Look-ups in named tables: a row name and a column name give one cell, copied from the table.

Legiber =
|  | Vob | Bizogo | Baf | Nin | Darevo | Lizolov | Loz | Kifofid | Tig | Dum |
|---|---|---|---|---|---|---|---|---|---|---|
| Bekem | -21.4 | -69.7 | -37.3 | 26.3 | -9.0 | 29.8 | 9.2 | 23.6 | 8.4 | -9.7 |
| Ked | -6.5 | -72.5 | -24.2 | 19.2 | 3.9 | 53.3 | 5.0 | 22.7 | -14.7 | 2.1 |
| Gim | 12.5 | -47.2 | -4.4 | 3.7 | 14.5 | 53.5 | 0.5 | 17.4 | -35.2 | 13.7 |
| Getozi | -2.2 | 42.7 | -40.3 | -31.4 | 20.1 | -45.1 | -38.0 | -1.5 | -30.8 | -21.8 |
| Vobe | -19.0 | 8.6 | -40.4 | -14.3 | -4.8 | -65.6 | 30.2 | 7.7 | 12.2 | -61.3 |
| Foras | 30.2 | -23.0 | 11.1 | -7.9 | 29.8 | 31.3 | -5.3 | 10.9 | -49.4 | 12.0 |
| Rur | 35.6 | 8.0 | -13.0 | -33.0 | 48.8 | -11.8 | -21.0 | -0.4 | -55.0 | -10.7 |
| Kigo | 19.6 | 29.9 | -29.3 | -39.6 | 36.9 | -28.4 | -29.9 | -2.6 | -46.3 | -16.9 |
| Pas | -28.5 | -6.5 | -57.5 | -6.6 | -17.6 | -37.9 | 25.6 | 11.8 | 29.4 | -44.9 |
| Ged | -22.1 | 32.1 | -50.8 | -17.4 | 7.0 | -49.2 | -43.6 | 3.4 | -10.4 | -23.8 |
| Fusage | -35.9 | 12.2 | -54.1 | -7.1 | -8.1 | -38.5 | -46.4 | 12.8 | 10.4 | -19.9 |
| Ved | 39.7 | -8.1 | 6.4 | -19.1 | 45.3 | 6.1 | -12.4 | 4.1 | -56.1 | -0.5 |
| Vetumik | -30.1 | -43.3 | -52.2 | 18.9 | -22.0 | 4.0 | 14.5 | 20.8 | 27.6 | -17.3 |
| Dit | -32.4 | -20.9 | -63.6 | 3.8 | -25.0 | -15.0 | 20.1 | 15.9 | 35.0 | -27.4 |

Fusage, Lizolov => -38.5
Vobe, Kifofid => 7.7
Getozi, Tig => -30.8
Bekem, Darevo => -9.0
Dit, Dum => -27.4
Ged, Baf => -50.8
Which row has the largest Kifofid? Bekem

Dukava =
	Raduza	Kun	Lugugov	Dil	Tidem	Matenel
Nalup	60.0	-18.5	1.3	4.2	4.4	-43.2
Sus	43.9	-1.1	-8.0	-6.1	-14.5	18.1
Rubozel	-86.7	-3.0	25.6	-40.6	-26.8	-8.0
Meb	79.5	-7.8	-95.9	-74.7	-6.0	7.8
Beku	-12.9	4.1	-34.9	-13.8	10.4	-46.4
Sanat	-8.4	12.4	19.6	7.4	-13.0	4.3
Tenulu	-67.8	38.7	33.2	-57.8	-13.7	-36.2
Moma	-3.7	3.8	-20.7	41.6	2.6	3.8
Baz	16.0	-15.8	0.0	18.0	-4.9	-9.7
Lin	17.7	58.0	20.0	-35.9	-11.5	-0.7
Zule	3.0	7.4	-81.4	30.4	41.7	-71.5
Mubonos	5.1	-30.2	20.4	13.4	-12.5	-12.8
Gov	-25.5	-1.4	-37.4	5.0	13.1	-42.8

What is the Matenel of Nalup in Dukava? -43.2
What is the Raduza of Nalup in Dukava? 60.0
What is the Lugugov of Mubonos in Dukava? 20.4
What is the Tidem of Gov in Dukava? 13.1
What is the Raduza of Rubozel in Dukava? -86.7
What is the Kun of Moma in Dukava? 3.8
What is the Lugugov of Baz in Dukava? 0.0
What is the Dil of Baz in Dukava? 18.0
What is the Dil of Lin in Dukava? -35.9
What is the Dil of Gov in Dukava? 5.0
What is the Lugugov of Tenulu in Dukava? 33.2

Table Tet
,Fezonul,Bolega,Lufef,Nok,Fedusut
Beroba,122,156,245,171,153
Fuz,103,176,165,145,161
Sor,184,137,56,183,102
Debavo,214,166,19,143,166
Sugubos,96,159,167,139,164

What is the Lufef of Sor in Tet?
56
What is the Nok of Fuz in Tet?
145
What is the Fezonul of Sor in Tet?
184
What is the Bolega of Sor in Tet?
137
What is the Bolega of Debavo in Tet?
166
What is the Lufef of Fuz in Tet?
165
What is the Fedusut of Beroba in Tet?
153
What is the Nok of Sor in Tet?
183
Row with the largest Lufef: Beroba

Nuvese.tsv
	Ketekal	Zar	Foma	Gogekez	Riro	Sib
Sokubut	564	723	722	833	400	890
Geba	935	745	694	863	480	744
Dovi	857	762	904	657	927	705
Porinu	869	741	854	869	159	608

Dovi, Zar => 762
Sokubut, Gogekez => 833
Geba, Foma => 694
Porinu, Sib => 608
Geba, Ketekal => 935
Geba, Gogekez => 863
Dovi, Ketekal => 857
Sokubut, Foma => 722
Porinu, Gogekez => 869
Geba, Sib => 744
Dovi, Sib => 705
Porinu, Foma => 854

Falu:
columns: Giki, Zapav, Mufug, Val
Nubena: [87, 58, 60, 30]
Rifamip: [87, 58, 60, 22]
Tivuna: [89, 54, 56, 20]
Babib: [89, 53, 61, 21]
Tado: [88, 55, 58, 25]

Zapav of Rifamip = 58
Giki of Nubena = 87
Mufug of Babib = 61
Mufug of Tivuna = 56
Val of Tado = 25
Zapav of Tado = 55
Row with the largest Val: Nubena

Datuson =
cols = Ripoge, Goviki, Gok, Nemidat, Nol, Lus, Fif, Dag, Nov, Buf
Sovad: [28125, 34120, 64344, 1903, 17638, 47053, -22968, -90145, -56831, -75132]
Vapivap: [17588, 25108, 51473, -6903, 9695, 36257, -25446, -87251, -55763, -73237]
Guv: [22690, 25813, 54488, 1185, 12795, 39673, -25928, -87975, -58635, -70858]

Guv, Nov -> -58635
Sovad, Lus -> 47053
Guv, Dag -> -87975
Sovad, Buf -> -75132
Sovad, Gok -> 64344
Sovad, Nol -> 17638
Guv, Goviki -> 25813
Guv, Fif -> -25928
Guv, Nol -> 12795
Guv, Nemidat -> 1185
Guv, Lus -> 39673
Sovad, Fif -> -22968
Vapivap, Nemidat -> -6903
Vapivap, Nol -> 9695
Sovad, Nov -> -56831
Vapivap, Lus -> 36257
Vapivap, Goviki -> 25108

